Each row below holds a small network's activations on one input, seen along a few directions.
Each table varies a few parts of the input and shows all the possible inputs, shuffled.
Descriptions start from the smaller parts, as in this example, which fits no table here: ring(8) and (point or ring(11) or (values(2) and line(6))).
Shared parts are said once, and a part with two or three values counts as separate values.

Other details of the inputs vary at random and push rows far along two fixed directions, the same in every table; ignore that.

Table:
x1: [ -2 -26  12 -65  58 -24 -39 -11  18 -67   3  59  -2]
x2: [ 10 -15   2  33 -31  10  31 -14 -12  26 -12 -35   0]
x3: [-16 -39  16  -4  19  17  14 -27  30 -20   5  -7 -51]
x4: [ 11  18 -22   0  16 -52 -33  10 -18 -15   7  40  59]
x5: [-30  38  -5 -26  16 -41 -35   9 -13 -16  20  38  11]
x6: [ 21  28 -35  66 -53   3   1  28 -25  57  29 -29  58]
x7: [ 20  18 -18 -19  10 -25 -23  18  -3 -19  14  29  53]
x8: [-47 -33  39 -79  47  10  -1 -35  30 -45 -19  33 -95]
x9: [-14 -11   0 -53  76 -57 -57  -9  13 -66  11  51   5]
x10: [ 24  39 -31  19 -22 -25  -8  27 -21  11   1  -8  77]
x11: [-18  25  10  24 -49  19  17   8 -12  37  -2 -25 -20]
x12: [-11  41   0 -36  38 -11 -11  15 -14 -18   5  26  -1]
x13: [  3 -29  10  -2   5   4  -3 -25   6   4   4   8 -16]
x14: [  1 -49  19   4  -9  48  41 -33  29  26 -33 -49 -74]
x15: [  2 -13   3 -51  56 -48 -45  -4   3 -69  -8  67  16]
x16: [-27   1  13 -27  -5  22  19 -14  11   9 -14  -6 -59]
x17: [ 18  10 -19 -35  25 -24 -25   8   3 -28   9  35  35]
x18: [ -7 -45  14  11  -9  60  41 -33  42  20 -17 -43 -76]
x19: [ 15 -15  -1  39 -36   6  35  -7 -13  31 -14 -21   6]
x20: [  1   8 -11 -16  31 -46 -25  11  -2 -36  14  19  30]
x21: [  7 -13   0 -25  25 -25 -14  -7   0 -34  15  33  13]
x22: [ 20  19 -28 -17  14 -35 -17  15  -8 -18  -8  32  51]
x23: [  5 -33   8 -17   7  19  18 -29  12  -2 -30 -14 -34]
x24: [ -4 -59  34   8 -18  50  38 -41  16  19 -41 -40 -63]
x25: [  6  -6  -9 -17  22 -15 -33  13   2 -33  18  29  17]
x26: [ 34  32 -20  59 -63   5   6  29 -24  48  15 -26  65]
x27: [  8  75 -14  46 -44  11  22  44 -39  57  12 -31  47]
x28: [ 25  30 -32  57 -58  14   5  42 -20  47  20 -31  63]
x29: [ 12  13 -14 -12  13 -37 -26  18 -10 -26  -6  37  54]
x30: [ -5 -35  20  -5   7  18   8 -14  21  -4 -20 -20 -37]
x31: [-24 -23  45  10  -6  51  55 -29  -6  30 -14 -33 -90]
x32: [ -9  29  18  26 -25  33  26  14 -21  39  -4 -27 -14]
x33: [ 19  29 -36  31 -23 -22  -9  35 -24  11  36  -1  67]
x34: [ 33  34 -30  54 -58  -3  21  30 -24  51  -8 -24  70]
x35: [-15  60 -18  15 -32 -29  -2  31 -30  16  24   2  38]
x36: [ 11  -6  -1  26 -26  20  24   3   8  31 -13 -42  -4]
x37: [  8  12  -7   0  10 -27 -27  17  -1 -19   5   5  30]
x38: [-21 -20  50  11 -10  59  41 -25  -2  30 -22 -32 -90]
x39: [  3 -24  14  -4   3   3  -1 -18   2 -12 -19  -5 -13]
x40: [ 21  34 -27  65 -53 -11   6  14 -33  54   5 -36  67]
x41: [-29 -61  33 -52  61  19 -12 -37  53 -61 -10  23 -78]
x42: [  6  43 -34  44 -15 -24 -23  26  -6  15  36  -5  64]
x43: [-27 -22  45  14  -3  52  41 -35  -4  41 -15 -30 -91]
x44: [ -3  16 -12  -9  27 -25 -39  15  14 -42  23  26  28]
x45: [ -4 -32  12  29 -25  57  41 -20  34  30 -11 -49 -52]
x46: [-41  10  16 -76  51 -32 -41   1  10 -64   3  60 -23]
x47: [  7 -45  10  20 -30  60  41 -17  18  37 -12 -41 -51]
x48: [  2  -7 -20 -66  65 -30 -45   7  14 -64  16  57  12]
Each input here is: line(6) and (values(2) or ring(6)).
Changing only the line(6) part turns x45 into x18. The same change can be made to x36. Which row results?
Answer: x14
Changing only the line(6) part turns x24 into x2. The same change can be made to x46. Which row results?
Answer: x35
Which other rows does x3 become when the ring(6) part takes its other values? List them by row number.
Answer: x2, x19, x20, x21, x33
Which other rows does x41 become when the ring(6) part takes its other values? List them by row number.
Answer: x1, x24, x28, x29, x30

Table:
x49: [  1  17   0  70 -51  27  17  12  -7  48  20 -47  10]
x50: [ 17  -6   1  16 -11  38  31  -3  -3  30  -1 -19 -10]
x51: [ -5  29 -11 -15  33 -33 -32  25  -2 -38  34  22  29]
x52: [-24  42 -14 -33  14 -32 -27  15  -4 -24  10  30  14]
x53: [ -8  17   9  43 -72  47  47   4 -11  61  -4 -49 -24]
x54: [  4 -41  18  11   2  35  26 -25   8  18   3 -18 -52]
x55: [-15 -40  20 -43  41 -25 -22 -24  -1 -44  -7  43 -26]
x56: [ 10  -9  11 -15   1  30  14  -3  -2  14 -12   4 -25]
x57: [ 20 -11 -45 -22  17 -22 -36  25  43 -50  21  35  49]
x58: [-24 -76  47 -25  14  12  22 -60  23 -12 -38  -1 -89]
x59: [-12  49 -22  38 -39 -17  -7  29 -17  36  23 -18  37]
x60: [ -4  45 -14  40 -44  -9  -3  34 -22  31  31 -14  42]
x61: [ 26  22 -24  47 -28 -14   3  24 -30  27  11 -23  58]
x62: [  8   2  -9  -1  30 -42 -42   5 -15 -34  15  36  46]
x63: [  3  -9   8 -67  58 -26 -30   0  -2 -56 -21  54   1]
x64: [ -8 -11  27 -10 -10  48  28  -4  13  14 -20 -23 -56]
x65: [ -9  38 -18 -26  36 -21 -22  22   7 -28  11  17  24]
x66: [ 20  23 -18  54 -29  -4  -8  18 -23  34  33  -5  52]
x67: [-15   3  -1  12   5   7   5  -2  11   7   8 -25 -25]
x68: [  2 -37  20  31 -14   7  15 -33   8  15 -20 -24 -23]
x69: [-17 -30  22 -53  30   8   0 -30   6 -26  -5  41 -54]
x70: [  6  77 -33  12 -21 -17 -15  51 -18  20   9  -7  63]
x71: [ -5 -25   8 -45  61 -45 -27 -21  12 -60  -8  35  -7]
x72: [ 21 -50 -17 -11 -10  25  -4 -15  46  -7  -6 -24  -5]
x73: [ -1  33  -9 -26  33 -14 -18  26   2 -35  18  21  28]
x74: [-15 -37  23 -49  28  -2   0 -32   1 -33 -25  32 -46]
x75: [  9 -33  14  -3   9  31  28 -19   4   4 -26 -16 -30]
x76: [ -8 -40  25  13 -21  34  27 -27   0  32   1 -10 -54]
x77: [ 17  -3   9  18 -35  22  35  -5  -5  39 -42 -34  -6]
x78: [ -3 -21  19  16 -44  23  44 -30  -3  37 -39 -31 -38]
x79: [ 12  20 -14 -28  37 -41 -20   9  -3 -38 -10  28  47]
x80: [ -2  60 -32  48 -20 -30 -29  35 -14  18  35 -11  67]
Describe the family of inputs behind these rows.
Answer: values(2) or (line(5) and ring(6))
Which other rows does x50 become when the line(5) part takes its other values? List them by row number.
Answer: x65, x73, x75, x79

Table:
x81: [  6  13 -18  54 -56  -1  18   8  -6  42   1 -38  26]
x82: [-12 -24   2 -16   3  -4  -6 -18  24 -13  -7  -4 -25]
x83: [  7  -7  -3 -22  -7   5   2  -2   2  -1 -15   6   0]
x84: [-43  54  25 -25  13 -19 -31  26 -19 -22  17  33  -9]
x85: [-10  -1  -4 -29  35 -25 -26  -4  25 -43   1  18   5]
x86: [  4 -28   9   4   7  42  16  -5  21   5   1 -21 -40]
x87: [-10 -34  15  17  -7   9  13 -31  12  12 -18 -20 -39]
x88: [  2 -20   6 -11  18  20   0  -8  20 -13  10   6 -23]
x89: [ -4 -15  -3 -26  29 -16 -22  -2   6 -34  22  40   3]
x90: [ 11  -9   1  12 -32  15  27  -3  -8  26 -19 -12  -3]
x91: [  6 -12   8 -26  13  14   8  -9  12 -15 -21   6 -16]
x92: [ 14  14   0 -11  17 -34 -15   8 -27 -17  -4  26  40]
x93: [-10 -26  17   2  17 -15  -3 -26   2 -15  -9  -4 -20]
x94: [ 24  50 -33   2  -4 -17 -13  44 -17  -4   0   3  72]
x95: [ -9   1  -7 -28  40 -21 -26   6  25 -43  -1   9   4]
x96: [ 21   8  -4  66 -44  17  22   9 -30  52  18 -35  28]
x97: [  6 -31  21   5 -11  24  26 -24  -3  22 -31 -11 -33]
x98: [  0 -39  18  18  -5  31  17 -24   4  20   1 -10 -40]
x99: [ 16  20 -26  28 -35   5  -4  24  -9  27  28  -9  42]
x100: [-20  85 -23 -14   9 -30  -4  32 -34  15  26  16  28]
Describe the family of inputs behind these rows.
Answer: values(2) or (values(3) and line(6))
Which of the alternatives is x100?
Answer: values(2)
Which other rows does x90 become when the line(6) part takes its other values? List them by row number.
Answer: x83, x91, x92, x94, x97

Table:
x101: [ 28  -8 -20  40 -41  11  21   5   6  33 -20 -40  30]
x102: [-14  15   9 -40  56 -47 -42   2 -14 -54   7  58  17]
x103: [-18 -37  33 -28  31  17  17 -40   6 -11 -21   9 -67]
x104: [  9 -46   7  12  -8   5  12 -28  21   4 -23 -21 -19]
x105: [  6  36 -11 -12  17 -24 -14  20 -20  -9   2  25  38]
x106: [-20 -13  17 -32  37  10  -6 -14  16 -24  -1   7 -50]
x107: [ -1  56 -26  17 -17 -18  -9  34 -15   9  24  -1  45]
x108: [  8 -83  18 -37  44  24   2 -39  39 -38 -14  17 -55]
x109: [  0  38 -21 -13  -4 -22 -22  28 -11  -4  12  25  41]
x110: [  0  23   0  22 -22  29  16  16  -1  29   2 -34  -4]
x111: [ -4  11   3  24 -21  33  23   8   1  35  -2 -37 -20]
x112: [-10 -23  26 -25  26  14  13 -27   2 -10 -21  10 -51]
x113: [  1  54 -19  36 -21 -16 -10  32 -21  27  26 -17  45]
x114: [ 40  15 -37  57 -38 -15  -7  26 -16  30  27 -14  82]
x115: [-13  34  -9 -46  42 -30 -34  23   7 -52  19  43  21]
x116: [-24  23  -8 -49  52 -43 -38   8   6 -56  24  50  10]
x117: [ 37  14 -33  61 -39 -13 -11  28 -19  25  26 -14  83]
x118: [ -9   7  13  58 -46  40  30   1  -8  56   1 -57 -25]
x119: [-10  -9  22  19 -24  17  22 -10 -14  23 -10 -20 -28]
x120: [ 24  -8 -28  -6  22 -32 -31   8   1 -29  24  29  56]
x121: [-11  26   0  47 -43  15  18  13 -10  37  12 -32   2]
x122: [-20 -48  42 -66  47  20   8 -34  21 -42 -27  23 -81]
x123: [ -6  -8  18  14 -23  15  25 -11 -11  27  -9 -20 -29]
x124: [ -7 -11  15  12 -25  23  33 -15 -11  31 -12 -25 -33]
x125: [ -7  25  -9 -53  32 -30 -40  18   2 -45  11  52  25]
x126: [-10  16   6 -45  58 -49 -38   0 -12 -49   8  58  16]
x127: [ 19 -25  -6  -6   1   1   1  -7  21 -13 -22  -9  11]
x128: [ 44  12 -34  35 -27  -1  -5  29  -6  15  17 -10  75]
x129: [ 17 -29   0  60 -53  22  29 -13   6  43 -22 -54   3]
x130: [-18   6   4 -24  20   3  -1   2  13 -19   3  12 -24]
x131: [-11 -11   8  12 -32  28  24 -15   1  34  -6 -20 -34]
x132: [ 10 -48   4  -9   8   7   7 -29  26 -13 -28 -11 -24]
x133: [ 23 -16 -23 -30  45 -36 -42   5   9 -53  19  47  43]
x134: [-24 -21  26   8  -9  31  28 -23  16  16  -4 -23 -66]
x135: [ 25  16 -36  25 -19 -34 -13  15  -6   5   2  -8  72]
x136: [ -2  26  -8 -35  27 -37 -25  15 -17 -32   7  37  26]
x137: [-23 -50  38 -64  48  15   9 -36  19 -39 -27  25 -83]
x138: [-10  -3  12  32 -45  26  19  -5  -7  40  -3 -25 -21]
x139: [ -3  49 -21  16  -5 -18 -14  28 -17  11  25  -6  41]
x140: [-13 -27  19  -5 -18  37  24 -23  11  21 -16 -14 -60]
x141: [-14 -23  22  16 -33  35  28 -23   6  37 -11 -24 -54]
x142: [ 13  43 -10   1   0 -14  -7  26 -23   3   2  11  46]
Changing only one part turns x124 into x122. The same change can be made to x131. Which row results?
Answer: x125
Changing only one part turns x104 into x101. The same change can be made to x114. Which row results?
Answer: x108
Describe the family of inputs behind these rows.
Answer: line(6) and (values(2) or line(5))
Which other rows does x127 become when the values(2) part takes its other values? List them by row number.
Answer: x128
Which other rows does x136 become when the line(5) part takes its other values? List them by row number.
Answer: x106, x107, x112, x140
Which other rows does x129 become when the values(2) part takes its other values? List them by row number.
Answer: x117
